Each row below holds a small network's activations on one record, seen along a few directions.
After each row come some of the record's fields: N, E, W, T.
The largest differences between rows may come from other fields.
In the rows, 500 means zero.
Random noise pushes rows far along 8 fixed directions. That doesn't count. These rows show it; they differ only by the noise:
[486 305 570 273 350 533 420 365 407 375 620 372 232 377 485 542 532 247
 423 498 601 526 508 511 581 631 486]
[550 640 500 503 473 540 627 652 482 595 558 511 580 484 458 530 534 626
 530 440 415 624 404 279 422 475 482]
[492 545 476 459 564 581 456 542 535 426 483 470 547 425 545 348 597 576
 572 593 396 489 467 504 548 470 523]
[518 636 544 461 554 515 602 548 430 645 433 522 584 512 459 403 435 554
 594 483 453 602 599 467 504 562 550]
[434 535 649 283 618 337 874 487 324 743 688 504 396 517 446 629 331 475
 367 405 453 617 557 280 488 553 416]
[242 428 418 590 855 248 527 455 320 372 632 519 157 473 736 555 409 373
 344 208 634 309 626 502 488 313 415]
[531 514 390 598 373 588 604 772 429 551 349 646 577 464 680 510 528 742
 655 471 632 493 450 307 419 606 455]
[546 657 399 658 497 612 296 599 563 381 467 448 560 453 484 393 636 537
 598 402 445 546 437 491 446 382 572]
[379 578 497 423 464 412 558 326 439 610 599 477 467 609 471 498 409 468
 459 485 476 572 534 535 464 531 471]
[385 646 386 619 653 468 623 583 398 550 512 649 561 568 599 369 519 644
 612 511 373 544 484 377 419 366 523]

[603 383 468 541 544 586 327 561 577 148 526 483 398 349 497 433 684 391
 494 528 375 455 340 479 535 407 537] -> (N n2; E e3; W w4; T t3)
[498 402 636 295 529 611 564 499 657 501 467 376 663 420 504 448 525 670
 440 750 444 361 463 633 624 646 470] -> (N n2; E e3; W w2; T t1)
[544 399 423 567 285 551 353 398 519 379 510 455 324 477 538 575 577 361
 502 476 590 501 547 503 451 607 486] -> (N n1; E e2; W w1; T t1)
[576 463 588 340 461 559 408 532 363 325 599 500 413 371 315 412 630 250
 615 567 366 648 358 398 604 327 682] -> (N n1; E e3; W w4; T t1)
[444 403 569 368 211 390 702 407 302 703 673 547 337 541 491 774 364 305
 394 404 633 658 536 274 380 674 435] -> (N n2; E e2; W w1; T t3)
[515 682 515 537 785 447 702 699 548 617 574 498 580 412 549 575 499 695
 389 418 415 462 493 296 465 350 450] -> (N n2; E e1; W w1; T t1)
[486 448 590 471 676 453 333 544 576 375 478 294 419 358 555 607 518 446
 318 262 678 295 499 644 632 374 495] -> (N n2; E e3; W w4; T t1)
[591 451 554 459 335 518 631 576 572 667 435 448 590 509 580 652 440 726
 459 535 655 431 431 435 471 688 390] -> (N n2; E e2; W w5; T t1)
[528 482 610 289 426 486 757 445 508 693 479 498 617 523 463 475 349 636
 514 676 471 518 579 522 556 673 450] -> (N n1; E e3; W w1; T t1)
[494 492 460 651 594 479 393 599 499 406 535 424 502 494 546 589 519 517
 442 310 638 418 467 544 505 275 524] -> (N n2; E e2; W w2; T t1)
[510 374 465 545 499 544 319 460 642 364 521 325 423 418 553 621 569 483
 425 462 585 346 519 609 559 519 456] -> (N n1; E e2; W w3; T t1)
[601 678 647 467 657 507 410 480 685 624 341 268 625 491 392 483 381 528
 401 340 564 500 683 701 598 557 548] -> (N n2; E e2; W w2; T t3)
[625 565 545 374 412 612 204 558 709 409 396 258 484 294 492 635 584 471
 413 374 631 497 584 581 558 610 524] -> (N n2; E e3; W w1; T t1)
[653 345 662 464 598 608 354 581 606 305 603 255 372 262 412 611 673 398
 349 388 530 429 393 493 576 406 536] -> (N n2; E e2; W w4; T t1)
[440 350 541 368 312 364 416 418 582 502 301 492 473 513 684 523 338 558
 480 536 789 286 552 732 595 743 343] -> (N n1; E e2; W w5; T t3)
[462 413 574 405 529 613 517 322 600 447 564 435 497 525 455 362 536 486
 497 842 284 485 494 628 561 601 462] -> (N n1; E e1; W w1; T t3)
[508 581 447 783 715 514 377 607 695 462 306 474 676 563 584 413 527 756
 572 389 563 278 518 716 508 353 497] -> (N n1; E e2; W w4; T t1)
[370 228 456 518 655 364 603 645 386 255 408 701 302 361 844 466 498 602
 508 495 613 198 506 440 574 464 402] -> (N n1; E e3; W w2; T t1)
[463 530 468 494 512 453 582 397 486 522 591 614 530 639 435 366 491 506
 524 666 264 584 502 494 402 550 497] -> (N n2; E e2; W w1; T t1)
[744 377 609 418 479 595 547 726 451 453 450 490 447 294 478 602 603 464
 517 402 527 519 474 273 537 607 494] -> (N n2; E e2; W w4; T t1)
[598 454 397 541 485 555 586 635 398 433 508 577 353 383 595 559 579 372
 556 431 514 641 536 196 430 615 516] -> (N n2; E e2; W w1; T t3)
[596 522 406 632 142 512 508 667 581 552 425 655 601 639 539 640 496 724
 536 385 654 480 291 404 356 637 347] -> (N n2; E e2; W w3; T t1)
[410 505 306 678 506 603 347 549 379 397 498 579 495 442 701 439 679 534
 649 615 475 551 451 449 445 297 611] -> (N n2; E e1; W w1; T t1)
[487 486 423 534 289 595 236 431 482 435 408 384 470 444 526 561 526 422
 576 476 673 575 572 600 508 551 599] -> (N n1; E e3; W w1; T t1)
[565 530 589 439 768 477 638 754 515 481 614 440 466 329 576 604 560 583
 390 437 409 423 361 241 563 341 466] -> (N n2; E e1; W w5; T t1)
[426 645 494 585 490 487 461 441 591 610 459 399 650 562 516 586 480 632
 489 493 529 488 544 596 491 455 493] -> (N n1; E e3; W w1; T t1)
[395 508 387 723 709 418 392 480 670 427 507 388 482 617 579 556 472 641
 373 383 549 215 468 697 446 384 381] -> (N n1; E e1; W w4; T t1)
[532 527 481 527 503 517 448 433 546 463 494 511 493 541 404 424 450 419
 491 458 432 462 524 521 510 497 471] -> (N n1; E e2; W w4; T t3)
[411 484 497 512 591 515 491 374 473 498 662 355 336 505 496 551 524 365
 415 420 464 542 542 547 470 360 543] -> (N n2; E e3; W w1; T t1)
[584 389 582 340 503 556 542 651 412 443 568 518 424 289 581 574 611 475
 523 550 531 521 404 289 598 502 547] -> (N n2; E e1; W w5; T t1)
[370 345 436 478 313 514 560 362 548 473 488 557 427 591 682 577 471 622
 424 662 615 362 476 547 469 677 301] -> (N n1; E e3; W w1; T t3)
[524 454 535 380 427 383 826 643 429 676 392 623 479 542 596 694 244 587
 421 380 644 480 520 298 462 818 324] -> (N n2; E e3; W w4; T t4)
[470 535 487 481 744 390 338 443 571 441 381 468 400 397 608 495 359 422
 404 298 609 375 750 555 545 567 432] -> (N n2; E e2; W w4; T t3)
[508 367 388 598 467 600 519 622 493 390 454 596 434 463 633 553 596 586
 518 547 558 376 417 436 465 488 446] -> (N n2; E e1; W w4; T t1)
[460 527 362 723 535 490 441 666 478 464 347 604 541 539 724 493 492 669
 628 427 636 375 489 479 483 409 535] -> (N n1; E e2; W w5; T t1)
[472 607 438 578 214 337 612 439 525 681 435 603 586 757 449 676 303 686
 495 339 666 516 429 502 328 701 350] -> (N n1; E e3; W w4; T t1)
[598 411 561 423 505 569 640 659 463 463 511 511 440 373 515 466 543 547
 549 537 451 524 477 331 527 544 478] -> (N n1; E e3; W w1; T t1)

Which values does each new row have?
[776 538 596 550 269 686 368 668 601 530 354 372 559 431 356 604 535 494
 583 367 597 609 542 449 465 717 541] -> (N n1; E e2; W w1; T t1)
[347 581 381 649 623 351 469 402 622 435 681 481 402 632 540 587 454 550
 330 375 383 378 363 464 354 332 330] -> (N n1; E e1; W w4; T t3)
[571 363 559 504 612 610 490 533 384 435 526 435 302 399 464 433 545 294
 562 489 472 553 647 443 552 506 605] -> (N n1; E e2; W w1; T t1)
[609 436 636 373 446 529 524 487 598 542 468 364 481 448 408 541 444 486
 405 533 559 450 598 569 546 756 476] -> (N n2; E e2; W w1; T t1)
[551 507 354 725 407 683 287 697 657 369 409 464 677 479 599 468 667 715
 598 494 519 430 349 503 435 382 532] -> (N n2; E e2; W w2; T t1)
[455 371 570 325 322 412 586 335 554 557 569 461 433 533 559 651 422 551
 332 531 586 394 407 510 531 634 334] -> (N n2; E e2; W w4; T t1)
[465 378 632 327 662 489 493 424 411 515 431 425 476 382 507 377 484 411
 533 588 537 450 618 663 720 457 555] -> (N n1; E e2; W w4; T t1)
[704 459 627 455 528 523 650 801 531 565 332 502 511 376 502 597 423 502
 470 271 624 530 610 373 533 731 474] -> (N n2; E e2; W w2; T t3)
[351 427 510 350 383 318 738 456 293 601 580 715 420 564 525 581 392 430
 557 571 528 571 431 317 465 548 468] -> (N n1; E e3; W w4; T t3)
[496 424 586 574 509 465 524 470 256 555 509 526 323 564 467 567 392 254
 487 327 679 565 615 531 530 495 614] -> (N n2; E e2; W w5; T t1)
[430 674 493 568 830 328 518 413 696 508 631 409 558 536 487 523 470 616
 308 366 341 317 455 591 462 324 396] -> (N n2; E e1; W w4; T t1)
[524 497 539 466 576 542 488 591 451 476 347 644 532 440 547 373 511 503
 594 601 495 471 532 502 565 527 539] -> (N n2; E e1; W w4; T t3)
[593 509 582 302 289 469 501 378 710 582 586 345 551 508 396 648 449 541
 311 545 441 519 496 523 490 736 391] -> (N n2; E e2; W w1; T t1)
[446 398 571 429 622 496 412 460 587 410 382 345 460 420 587 434 473 522
 434 534 560 271 624 759 654 559 454] -> (N n1; E e3; W w1; T t1)
[371 378 351 544 446 405 346 395 508 377 517 494 384 505 693 587 533 506
 441 479 613 343 448 542 489 414 399] -> (N n1; E e2; W w4; T t1)
[470 592 565 445 647 363 640 404 445 703 431 538 552 561 498 524 320 509
 474 414 493 484 744 535 506 585 494] -> (N n2; E e2; W w4; T t1)
[588 504 622 349 724 465 642 731 517 441 571 454 471 349 506 539 519 555
 379 437 396 427 477 322 562 469 430] -> (N n2; E e3; W w1; T t1)
[460 575 501 546 789 485 498 498 498 520 466 429 418 426 626 502 434 502
 457 379 532 420 704 530 516 436 540] -> (N n2; E e3; W w1; T t1)
